A small network was shown many inputs. Here are its activations along a few directions, one row for each input.
Each table varies a few parts of the input and shows all the possible inputs, shuffled.
A made-up example of a description, with smaller parts first: one of 2 separate values, together with either a single point or one of 11 places around a ring or (one of 4 places along a line, together with one of 8 places around a ring).
Shared parts are said once, and a part with two or three values counts as separate values.
In the rows, zero is written as 128.

Rows:
r1: [ 99 227 125  84  84 211 100  72 157  73 153 136]
r2: [129 229 114 114 161 206  69  86 140 194 107  70]
r3: [158  62 117 147 112 103 140 137 106 140 125 146]
r4: [ 84 239 130  79 104 194 124  90 171  63 168 123]
r5: [148  61 119 150 119 108 130 134 107 136 125 146]
r6: [130  81 138 129 135  93 151 161 121 125 119 148]
r7: [142  74 122 134 120 106 133 154 113 128 111 153]
r8: [ 96 235 117 106  90 199 115  77 142  69 173 108]
r9: [110 223 119  95  81 222 106  61 142  80 159 128]
r10: [156  67 115 143 119 107 136 141 101 136 128 150]
r11: [135  68 127 142 120 108 128 146 120 128 108 148]
r12: [113 248 137  92 179 178  87 111 166 168 118  61]
r13: [131  78 143 143 138  94 146 156 128 129 120 147]
r14: [145  70 126 138 113 102 137 150 120 132 108 148]
r15: [118 241 121 119 167 182  79  95 137 175 121  50]
r16: [140  77 122 167 132  81 147 139 102 129 139 137]
r17: [139  79 117 155 129  80 153 144  95 124 139 137]
r18: [133  77 141 132 128  88 155 156 126 129 116 144]
r19: [142  75 120 158 122  76 156 140 100 128 135 133]
r20: [132  73 122 162 130  82 146 136 102 124 135 134]
r21: [ 90 235 140  76 100 198 111  84 167  63 159 130]
r22: [123  80 140 138 136  86 158 153 127 124 126 141]
r23: [157  65 120 156 122 108 131 137 108 141 129 149]
r24: [132  82 139 134 129  79 168 157 126 128 126 141]
r25: [113 244 141  90 174 184  73 107 162 174 108  70]
r26: [129  86 136 130 136  84 165 161 121 124 129 145]
r27: [144  71 128 147 124 107 129 149 121 133 113 151]
r28: [122  75 142 137 134  95 145 152 127 125 115 144]
r29: [120 236 122 101 162 196  64  97 155 188 100  78]
r30: [130  83 141 144 139  84 159 156 128 128 130 144]
Q: Describe the family of inputs behind these rows.
A: one of 5 places around a ring, together with either one of 2 separate values or one of 4 places along a line
Q: Changing only the place on the ring of 5 turns r7 into r6. The same change can be made to r1. Which row results?
A: r21
Q: Change only the place on the ring of 5 in r15. List by row number the other rows that result.
A: r2, r12, r25, r29

Rows:
r31: [133 109 121 143 125 118 131 125 113 131 132 132]
r32: [129 105 132 133 132 108 144 142 127 129 129 134]
r33: [138 105 131 132 129 114 137 138 123 129 125 136]
r34: [103 223 124  97 117 189 107  87 149 100 149 107]
r35: [114 214 129 105 147 180  91 103 151 150 120  94]
r36: [137 106 123 132 121 121 131 134 119 132 123 136]
r37: [137 104 125 136 122 123 128 128 118 133 124 137]
r38: [137 106 123 141 122 121 130 128 121 133 129 131]
r39: [133 110 120 139 124 117 133 132 114 129 131 130]
r40: [127 102 134 131 130 107 138 143 130 124 120 138]
r41: [135 102 125 136 124 123 126 129 120 133 122 140]
r42: [103 219 128  94 115 193 104  91 156 104 141 115]
r43: [135 104 123 132 123 122 128 135 121 132 121 138]
r44: [133 109 124 140 126 114 134 134 117 126 131 132]
r45: [138 103 125 137 121 123 128 130 121 131 124 133]
r46: [135 108 121 136 123 119 133 132 119 133 128 134]
r47: [135 107 125 137 125 116 134 134 121 129 129 136]
r48: [129 106 135 133 133 105 141 142 127 128 129 134]
r49: [117 214 129 105 144 179  91 105 149 150 121  92]
r50: [130 103 134 129 130 111 142 143 127 127 124 136]
r51: [136 108 129 136 130 111 139 136 124 130 129 135]
r52: [126 108 134 136 134 103 141 142 123 124 132 131]
r53: [128 102 137 129 133 108 136 145 130 126 123 139]
r54: [136 107 123 139 123 120 131 126 117 134 129 135]
r55: [134 102 127 133 125 119 129 137 123 128 122 140]
r56: [116 219 125 105 149 175  93  99 147 145 130  87]
r57: [115 217 128 105 148 178  96 100 147 147 125  87]
r58: [136 103 131 132 131 114 134 139 126 129 123 139]
r59: [127 107 133 134 129 104 143 140 127 126 127 134]
r60: [128 101 134 129 132 111 140 145 129 127 123 138]
r61: [105 219 128  93 113 190 105  91 153 104 143 113]
r62: [137 101 125 137 123 123 125 131 123 131 122 136]
r63: [134 110 128 140 132 110 139 136 119 127 132 132]
r64: [127 107 131 136 133 106 144 141 122 126 132 131]
r65: [125 109 131 138 130 102 144 139 123 122 130 131]
r66: [104 222 127  95 116 190 108  88 151 103 145 108]
r67: [134 108 121 145 124 119 130 128 116 129 132 128]
r68: [130 104 137 129 131 107 138 144 127 126 125 136]
r69: [128 105 135 130 128 106 141 142 128 124 122 136]
r70: [137 105 128 133 124 118 131 136 121 128 124 137]
Q: Describe the family of inputs behind these rows.
A: one of 4 places along a line, together with either one of 2 separate values or one of 8 places along a line
Q: Changing only the place on the line of 4 turns r65 into r40. The same change can be made to r56. Which row results?
A: r35
Q: Change only the choice among 2 separate values in r34. List by row number the other rows that result.
A: r56
Q: List by row number the other rows that have the place on the line of 4 in common with r32.
A: r38, r46, r47, r48, r51, r54, r57, r59, r66

Rows:
r71: [100 198  91 120  78 204 116  54 123 105 156 108]
r72: [119 206 121  79  82 184 123  87 155 100 134 137]
r73: [ 86 220 124  78 102 168 141 119 146  87 147 127]
r74: [101 120 154 135 110  90 188 123 136  35 189 157]
r75: [135  97 146 110  89 137 162 134 159  56 169 189]
r76: [148 105 118 124  79 134 144 111  97  42 182 171]
r77: [110 200 135  79  94 202 133 115 171  93 135 129]
r78: [ 89 206 161 135 194 129  86 123 162 163 116  61]
r79: [140 189 111 128 168 171  46 108 132 165 113  82]
r80: [153 105 126 125 194  72 150 178 105 204 105 100]
r81: [123 206  94  95  83 187 107  88 118  80 150 109]
r82: [144 106 140 158 196  47 159 165 119 196 116  74]
r83: [100 206 144 103 190 156  83 139 148 172 100  94]
r84: [124  34 110 196  94 107 134 129  90 130 111 160]
r85: [142 103 139 108  75 126 153 108 137  63 166 196]
r86: [ 99  46 138 171 134  46 169 164 126  95 114 142]
r87: [194  96 104 155 166  90 112 153  85 199 112  95]
r88: [173  95 100 192 159 111 125 134  88 228 114  96]
r89: [175  82 141 120 178  98 139 168 124 209  88 101]
r90: [ 73 220 143 106 107 145 146 103 155  76 163  92]
r91: [125  99 115 150  73 150 153  82 100  66 182 168]
r92: [108  45 125 141 127  67 158 178 116 105 107 168]
r93: [185  90 131 126 166  88 131 147 109 219  93 110]
r94: [137 191 142 106 166 169  68 103 154 182  85 107]
r95: [115 183 104 156 160 190  54  80 138 194 118  82]
r96: [114 120 137 109 100 111 177 139 130  48 182 186]
r97: [146  35 113 164  97  91 122 155  89 107 114 158]
r98: [123  23 143 132 106  96 145 172 138 121  99 168]
r99: [134  31 135 136  94  87 136 151 120 127  97 177]
r100: [127 184 158 103 180 186  78 130 168 174  82  97]
Q: Describe the family of inputs behind these rows.
A: one of 5 places around a ring, together with one of 6 places along a line
Q: Change only the place on the line of 6 in r100. List by row number the other rows that result.
A: r78, r79, r83, r94, r95
Q: Change only the place on the ring of 5 in r77. List by row number the other rows that result.
A: r75, r89, r98, r100
Q: Change only the place on the ring of 5 in r95. List by row number the other rows that result.
A: r71, r84, r88, r91
